These are the activations of a small network on made-up records, seen along a few directions, one row for each record.
After each row come some of the record's fields: K, W, Z, L, N, H.
Other fields move the rows too, some of them a lot.
In the rows, zero is written as 500.
Random noise pushes rows far along 5 fixed directions. That doesn't count. These rows show it; they differ only by the noise:
[476 468 724 564 295 676 716 663 460 460 478 479 567 520 331 419 734 717
 389 437 647 353 732 782 505]
[528 502 536 400 438 475 460 424 526 529 589 371 758 403 410 500 307 616
 416 580 253 645 448 603 598]
[518 524 704 614 413 530 705 504 487 581 402 422 474 296 369 432 481 394
 659 577 488 274 466 696 319]
[488 647 619 454 729 341 320 597 511 374 539 577 684 447 584 382 317 609
 499 509 458 461 313 400 691]
[540 463 629 459 442 653 578 513 469 565 532 459 647 526 458 567 559 503
 471 368 542 363 665 630 606]
[489 628 698 514 663 423 442 641 490 394 483 582 619 456 547 382 445 575
 534 461 577 319 403 480 629]
[491 604 644 499 633 419 433 594 498 420 507 550 621 437 526 397 405 576
 519 502 502 405 397 489 604]

[416 675 571 528 535 387 506 595 631 232 449 471 607 385 500 370 472 640
 442 616 468 520 277 545 476] | (K k1; W w3; Z z6; L l2; N n1; H h2)
[557 453 568 449 500 616 505 487 463 574 560 490 598 547 503 572 512 465
 484 390 496 431 642 553 620] | (K k2; W w5; Z z8; L l1; N n2; H h1)
[487 536 564 479 500 577 519 547 545 455 496 491 555 507 567 543 538 472
 469 417 517 420 537 529 528] | (K k1; W w4; Z z4; L l2; N n2; H h2)
[516 474 267 455 464 644 486 439 568 492 541 408 603 525 561 669 549 454
 400 376 537 625 612 526 578] | (K k2; W w3; Z z7; L l1; N n2; H h1)
[526 457 591 460 440 510 520 432 490 610 544 421 563 427 416 484 409 495
 527 572 324 525 518 620 480] | (K k2; W w5; Z z8; L l1; N n1; H h2)
[470 595 460 504 468 603 592 565 614 322 459 427 645 472 525 566 638 550
 425 389 642 448 524 593 548] | (K k2; W w3; Z z6; L l2; N n1; H h1)
[513 495 314 428 556 507 400 439 528 521 571 474 603 499 544 555 448 512
 417 458 430 643 505 438 590] | (K k2; W w4; Z z5; L l1; N n1; H h2)
[542 554 448 517 570 277 402 499 488 524 484 485 524 433 462 420 321 565
 548 621 446 622 277 351 538] | (K k2; W w2; Z z1; L l2; N n2; H h1)
[581 450 492 546 505 496 572 334 464 729 440 428 388 415 477 607 387 171
 735 509 465 362 428 432 330] | (K k1; W w2; Z z1; L l2; N n1; H h1)
[487 539 666 510 394 502 626 529 525 440 436 430 578 431 434 420 515 575
 484 568 419 394 449 649 444] | (K k1; W w5; Z z5; L l2; N n2; H h2)
[527 462 502 462 455 496 493 453 478 582 581 432 601 425 423 465 362 566
 468 569 329 646 511 586 544] | (K k2; W w5; Z z8; L l1; N n2; H h1)
[562 473 588 381 424 485 487 476 467 564 538 445 675 609 447 550 456 598
 428 448 480 517 512 480 675] | (K k1; W w2; Z z1; L l2; N n2; H h2)
[461 485 408 541 558 467 487 400 481 470 442 590 296 613 640 718 605 266
 625 441 625 369 498 324 380] | (K k1; W w2; Z z1; L l1; N n1; H h1)
[381 564 578 618 624 444 454 771 468 277 513 732 336 560 528 269 645 764
 435 567 651 492 513 483 486] | (K k2; W w5; Z z8; L l2; N n1; H h1)
[538 443 354 490 460 474 483 483 479 574 528 477 496 552 434 544 501 564
 460 494 541 648 518 434 541] | (K k2; W w2; Z z1; L l2; N n1; H h1)
[507 500 530 451 362 389 531 321 517 485 460 375 561 511 469 681 443 450
 516 596 353 501 376 498 423] | (K k1; W w2; Z z1; L l1; N n2; H h1)
[596 333 356 523 449 571 527 348 404 795 536 480 332 550 460 620 480 261
 611 440 520 552 627 416 427] | (K k1; W w2; Z z1; L l1; N n2; H h1)
[485 688 592 567 643 372 473 684 565 332 388 529 580 371 531 372 491 516
 555 468 668 325 283 458 569] | (K k2; W w5; Z z4; L l1; N n1; H h2)
[466 462 433 500 383 560 560 450 530 519 552 437 491 421 401 493 458 541
 467 608 345 642 566 647 405] | (K k2; W w5; Z z8; L l1; N n1; H h2)
[532 526 744 493 566 565 583 509 493 548 432 514 524 488 561 548 525 316
 683 401 560 153 538 557 516] | (K k2; W w5; Z z8; L l2; N n1; H h2)
[538 457 410 593 500 425 493 594 433 558 490 579 368 557 459 442 590 580
 495 476 724 523 523 388 526] | (K k2; W w2; Z z1; L l1; N n2; H h1)
[486 485 398 522 424 333 472 495 495 528 524 437 503 441 358 397 389 691
 444 687 385 764 378 463 463] | (K k2; W w2; Z z1; L l2; N n1; H h2)
[504 579 620 372 389 297 439 448 553 319 474 407 788 582 481 596 425 715
 365 563 392 547 320 464 672] | (K k1; W w2; Z z1; L l1; N n2; H h1)
[483 340 388 470 401 744 507 507 452 564 641 539 430 666 476 578 686 584
 367 388 529 616 856 607 522] | (K k2; W w5; Z z8; L l1; N n1; H h1)
[535 520 549 532 596 344 421 548 443 528 490 573 442 525 501 414 426 528
 552 539 554 487 368 336 531] | (K k1; W w2; Z z1; L l2; N n2; H h1)
[538 467 512 435 520 617 511 475 484 524 518 457 580 543 538 557 500 438
 473 400 500 450 590 526 566] | (K k1; W w5; Z z2; L l2; N n2; H h1)
[592 413 528 472 408 593 567 428 436 691 500 445 530 570 422 614 533 393
 531 382 582 415 610 501 537] | (K k1; W w2; Z z1; L l1; N n1; H h1)
[499 581 683 499 522 530 543 518 543 454 439 475 600 481 546 506 505 469
 516 449 541 308 456 561 561] | (K k1; W w3; Z z8; L l1; N n2; H h2)
[440 499 443 362 593 458 284 475 528 408 671 552 595 583 564 455 344 658
 368 574 248 758 478 472 621] | (K k1; W w5; Z z8; L l1; N n1; H h2)
[567 569 516 531 528 493 565 467 552 585 417 390 594 298 524 561 400 268
 656 443 542 329 380 521 459] | (K k2; W w2; Z z4; L l1; N n1; H h1)
[464 563 783 566 506 422 589 536 485 487 435 511 433 368 475 329 415 462
 662 645 406 305 381 632 356] | (K k1; W w5; Z z8; L l1; N n2; H h2)
[545 522 627 410 437 533 538 488 526 478 475 433 713 487 497 518 477 536
 467 452 449 399 483 569 598] | (K k1; W w5; Z z5; L l2; N n1; H h1)
[498 661 680 531 549 411 516 577 585 351 421 449 703 384 483 387 452 584
 496 496 564 366 295 523 598] | (K k1; W w3; Z z1; L l1; N n1; H h1)
[515 446 459 540 400 578 613 544 487 512 467 450 454 467 419 467 600 553
 464 510 576 516 601 604 440] | (K k2; W w5; Z z2; L l2; N n2; H h1)
[526 439 332 414 482 624 438 397 557 529 613 426 648 565 530 634 498 497
 363 377 464 666 598 485 646] | (K k1; W w3; Z z1; L l1; N n1; H h1)
[533 477 446 486 331 414 543 488 500 566 509 371 619 455 303 451 430 690
 405 597 443 692 448 557 536] | (K k2; W w2; Z z1; L l1; N n1; H h2)
[436 546 573 515 649 529 441 619 496 386 507 674 376 597 618 456 607 509
 555 449 606 370 569 456 520] | (K k2; W w5; Z z8; L l2; N n1; H h2)
[489 576 667 615 478 422 608 622 495 413 385 493 453 347 410 274 496 572
 539 619 568 370 375 600 381] | (K k1; W w5; Z z2; L l1; N n2; H h1)
[463 503 679 459 458 534 534 508 507 457 543 488 584 498 479 455 446 565
 477 571 345 457 516 619 495] | (K k1; W w5; Z z8; L l2; N n1; H h2)
[588 474 397 491 581 415 416 466 461 617 517 495 503 531 497 553 418 445
 541 461 539 555 441 328 587] | (K k2; W w2; Z z1; L l2; N n2; H h1)
[456 454 217 565 717 619 381 514 468 502 554 718 202 618 696 541 629 308
 543 362 657 528 647 311 418] | (K k1; W w4; Z z5; L l1; N n1; H h1)
[558 461 533 573 458 557 630 528 427 645 433 497 379 547 434 550 620 397
 595 417 694 329 582 491 454] | (K k2; W w2; Z z1; L l2; N n2; H h2)
[382 507 406 560 602 428 374 606 484 389 585 662 298 513 535 322 513 670
 462 634 464 687 515 459 422] | (K k2; W w5; Z z8; L l1; N n1; H h2)

Which values does each new row have?
[489 486 503 543 516 495 542 442 491 546 471 520 355 421 516 468 478 374
 601 587 403 452 453 499 335] | (K k1; W w5; Z z5; L l2; N n2; H h2)
[444 450 602 620 397 634 670 508 476 537 465 526 258 428 417 424 595 405
 617 579 481 384 613 705 205] | (K k1; W w5; Z z8; L l1; N n1; H h1)
[495 515 617 448 523 418 434 621 458 426 527 590 589 663 519 442 552 714
 399 438 638 456 498 395 692] | (K k1; W w2; Z z1; L l2; N n1; H h2)
[435 374 445 468 537 618 436 428 457 568 635 601 286 595 565 527 524 429
 519 545 338 611 676 505 378] | (K k1; W w5; Z z8; L l2; N n1; H h2)
[530 491 630 469 450 527 564 376 507 599 515 420 520 378 450 512 337 342
 607 602 271 437 459 623 399] | (K k1; W w5; Z z8; L l1; N n2; H h2)
[376 548 442 497 424 384 434 547 540 214 492 566 492 662 533 548 629 753
 335 567 538 620 461 430 502] | (K k1; W w2; Z z1; L l1; N n1; H h1)
[507 431 532 531 376 528 573 514 447 563 504 477 461 550 385 480 569 588
 462 512 542 525 572 531 447] | (K k1; W w2; Z z1; L l2; N n1; H h1)
[553 406 583 394 285 529 540 451 456 589 558 401 656 620 375 553 521 670
 370 498 436 584 606 554 623] | (K k1; W w2; Z z1; L l2; N n2; H h2)
[506 475 691 469 460 656 573 508 480 523 509 498 564 544 511 518 551 449
 543 390 514 308 654 641 526] | (K k1; W w5; Z z8; L l1; N n1; H h1)
[489 428 279 596 467 533 544 469 498 565 494 511 308 404 443 459 540 446
 530 560 485 650 552 512 320] | (K k2; W w5; Z z5; L l1; N n1; H h1)
[494 520 400 491 684 521 416 553 476 486 500 584 463 526 614 506 534 419
 524 369 666 439 545 377 587] | (K k2; W w5; Z z2; L l1; N n1; H h2)
[441 625 614 459 466 258 470 456 560 306 418 437 654 497 505 540 400 594
 490 630 393 478 232 451 519] | (K k1; W w2; Z z1; L l1; N n1; H h2)
[519 578 564 597 437 413 615 601 527 438 383 415 523 301 342 317 474 602
 502 623 546 476 361 627 412] | (K k2; W w5; Z z2; L l1; N n2; H h1)
[445 542 543 533 406 499 591 561 533 398 446 449 509 393 399 358 508 614
 450 603 487 522 470 642 399] | (K k1; W w5; Z z2; L l1; N n1; H h2)
[378 520 551 589 583 612 521 706 473 338 502 719 249 631 581 403 762 593
 506 441 710 376 695 532 425] | (K k2; W w5; Z z8; L l2; N n1; H h2)
[601 378 256 443 635 539 365 373 430 731 583 547 423 646 599 722 474 279
 567 340 577 557 590 244 603] | (K k2; W w2; Z z1; L l2; N n1; H h1)
[469 531 543 550 582 431 477 485 505 499 510 550 393 376 494 393 344 409
 614 647 353 511 373 525 351] | (K k1; W w5; Z z8; L l1; N n1; H h1)
[466 474 430 496 453 538 528 454 528 468 512 495 425 475 512 485 500 486
 492 570 375 573 526 538 391] | (K k1; W w5; Z z5; L l2; N n2; H h2)
[497 496 512 530 707 491 434 421 473 580 510 624 249 451 645 497 376 193
 759 543 407 399 444 403 338] | (K k1; W w5; Z z8; L l2; N n2; H h1)
[531 493 567 392 480 493 458 365 517 569 575 428 632 437 486 529 284 436
 524 583 226 568 454 560 544] | (K k1; W w5; Z z8; L l1; N n2; H h2)
[416 497 598 605 472 514 553 577 463 448 499 603 257 450 451 309 536 555
 567 656 449 513 534 618 286] | (K k1; W w5; Z z8; L l1; N n2; H h1)
